A small network was shown many inputs. Here are its activations along a few directions, one row for each input.
Each table varies a few parts of the input and shows all the possible inputs, shuffled.
A made-up example of a description, with smaller parts first: one of 2 separate values, together with either a single point or one of 9 places along a line or (one of 4 places along a line, together with one of 5 places around a ring).
Shared parts are said once, and a part with two or three values counts as separate values.

Table:
r1: [-29  22 -32  -7   0  46  23  54 -38  44  25  17]
r2: [-53 -95 -11  -3 -15  11 -14 -19  -1 -18   8   7]
r3: [-38  -5 -61 -24  73 -23  30 -28 -61  36  14  -8]
r4: [  5  51  38 -35 -13   3  -9  31  73  -1 -25  17]
r5: [-33 -70   3  32 -47  42  -6  18  15   1 -15  40]
r6: [ -2 -36  28  10 -49 -25 -35 -64 -36 -29  -3  22]
r7: [ 17  89  -1  -1  -9  43  40 -33 -19  13  24 -34]
r8: [ 36  10  48 -46  19 -56 -45 -18  -4  11  16  20]
r9: [-16  52 -52 -12  -4  38  64  39  -7  25  -5  28]
r10: [-16 -50  14 -60  51 -18 -22  25  29  25  27   1]
r11: [  4  56 -16 -28   1 -23  -9 -26 -86   8  38   8]
r12: [ 35  45  -2  72  71   9  60  62 -84 -84   2 -49]
r13: [ -5  23  38 -26  -6   2 -63  54  44  12   4  14]
r14: [ 81  -8  50  25  65 -29  16  87 -23 -62 -58 -62]
r15: [-44  47 -33 -40  -2   6 -36   8 -60  -5  53 -24]
r16: [ 59  34  71  -9 -12 -61 -19 -21  19  26  22 -13]
r17: [-15 -43 -18  25 -58  34  34   6  43 -16 -44  53]
r18: [-32  99 -24 -15 -26  36  28  20  -7  -2  -2   2]
r19: [  5 -24  29 -25  18  12 -13  63  45  43   5  33]
r20: [ 58 -12 -18 -12  51   3  11   6  77  25 -16   4]
r21: [-36 -96 -21  13  19 -24   2 -60 -12  -6 -23  17]
r22: [ 55  40  61 -21   4  11   1 -23  60  15  -2 -21]
r23: [-11   2  29 -58  17 -27 -72  18  23  -5  32  -8]
r24: [ -3 -68 -26  58  -6 -33   4 -55  13   1 -21  -3]
r25: [ 21 -57 -42  45 -21  32  17 -37  43 -14 -34  13]
r26: [-49 -44   6  -2 -49   2 -63 -28  -8 -47  13  -4]
r27: [-39  69 -25  -8 -24  36 -27  45 -38  11  25  -1]
r28: [-30   4  13  21 -83  33  -1 -13  41 -44 -42  26]
r29: [ 21   3   9 -33  10   5  28  49  74  26 -26  43]
r30: [ -6  25 -67  24  53 -33  32 -23 -32  37  16 -25]
r31: [ -1 -51   2 -43  87 -56  -6 -17  20  36  -5  11]
r32: [ 19  39 -80  10  39  35  48  -6  -3  22   7 -11]
r33: [-44 -23  13  31 -72  31 -55   9  15 -31 -15  19]
r34: [ 20 -13  50  46 -81 -31  -9 -66 -14 -13   5 -10]
r35: [ 32 -24  -3   3  64 -64  -3 -13  47  41  -4 -10]
r36: [-50  -5 -47 -42  32  15  15  15 -54  28  46 -18]
r37: [ 27  80   6  10 -29 -30  17 -29 -61  20  49 -22]
r38: [ 18  -7  38  34 -69  41  10 -66  26 -23 -20 -14]
r39: [  36  -56   33   87    0    4   27   39  -55 -102  -72  -56]
Describe the family of inputs behind these rows. -> one of 3 separate values, together with either a single point or (one of 2 separate values, together with one of 6 places around a ring)
The inputs of r35 and r30 match in every part but the choice among 3 separate values. If r19 is changed in the same way as r35 into r30, which row does it become? -> r1
Which other rows does r34 become when the place on the ring of 6 takes its other values? List them by row number. -> r6, r26, r28, r33, r38
Which other rows does r36 become when the choice among 3 separate values takes its other values? List them by row number. -> r2, r10

Table:
r40: [ -8  34  10 -52  -9  -2 -23  20   9  11  12  21]
r41: [  0 -69  18 -12 -23 -11 -37 -42  46  24  -1  17]
r42: [-12  -7 -16  36   0 -10   4  -8 -47 -32   1 -37]
r43: [-18  42  -5 -23  -5  28   2  46   2  33  26   9]
r44: [-28   3 -17 -54   9 -11 -22   3  -7  20  20  23]
r45: [-38  12 -31 -24  12  19   4  30 -14  42  33  11]
r46: [ 47   6  -7 -35 123 -56  19  29   1  40  12 -25]
r47: [ 14  43   3  28 -19   4   8   5 -53 -12   3  -5]
r48: [  8  62  -5   4 -16  16  41  -6 -32  -1  19 -12]
r49: [ 23 -20  13  41 -19  31   9  11  -4 -58 -23 -13]
r50: [ 13 -43  27  31 -43  -7  -8  -1  60 -20 -40  31]
r51: [ -5  13 -23  26  -2  -4  10 -12 -69  -3  10  -3]
r52: [ 69  36  20 -34 105 -48  17  46  18  31   4 -27]
r53: [-14 -69  12  27  -9   1   8 -18   5 -26 -42   1]
r54: [ -9   9  35 -32 -12  -9 -40  -9  48  11  14  16]
r55: [ -7 -74  -1  30 -25 -17  -6 -18  43 -11 -32  33]
r56: [-25  42 -59 -10  14  24  15 -11 -18  20  12  -5]
r57: [  6 -37  40  28 -27  11   6  -1  21 -36 -50  -1]
r58: [  3 -51 -14  39  -1  22  11  -7 -20 -48 -16 -11]
r59: [  7  22  10  37 -18  -1   2   8 -31 -41  -6 -39]
r60: [-28 -20   8 -34   5 -18 -38 -25  31  20  22  18]
r61: [ -6  71 -34  -8  -3  32  13   5  -2  11   6  -7]
r62: [-13  32 -31   2   2   7  43 -23 -49   9  26  -9]
r63: [ 20 -38  46 -11 -41  -1 -39 -24  63  15  -9  16]
Describe the family of inputs behind these rows. -> one of 2 separate values, together with either a single point or one of 11 places around a ring
The inputs of r57 and r53 match in every part but the choice among 2 separate values. If r40 is changed in the same way as r57 into r53, which row does it become? -> r44

Table:
r64: [  4  25 -39 -18  81 -31  32 -19 -38  10  13 -38]
r65: [-36  -4 -46   3 -37  38  21 -42 -30  29  26  16]
r66: [ 48 -52  36   7  29 -49 -27 -41  28  -5  -7 -16]
r67: [   8   71   27 -124   44  -20  -44   42   88   99   48   35]
r68: [-31 -78  -4  30 -57  33 -11 -36  70 -14 -34  27]
r69: [ 62 -15  47  35  10 -28  28  20  20  -4 -31  -6]
r70: [-29  83 -15  17 -61  14  -8 -14 -57   1  34  -6]
r71: [ -8  -5  26  18 -82  17 -14 -19  27 -49 -41  32]
r72: [-48 -33 -39 -28  36 -17   7  -3 -61  20  28  16]
r73: [ -27 -108    6    7    2  -27  -52    0   32   -8  -19   18]
r74: [ 29  54 -49  20  69   5  56  51 -37   2  -8 -23]
r75: [ 25  -6  63  21 -36  26  -1  20  12 -51 -32 -15]
r76: [  2  69 -12  12   2  39  14  43 -54 -29  24 -42]
Describe the family of inputs behind these rows. -> either a single point or (one of 2 separate values, together with one of 6 places around a ring)
Which other rows does r71 become when the place on the ring of 6 takes its other values? List them by row number. -> r66, r68, r69, r73, r75
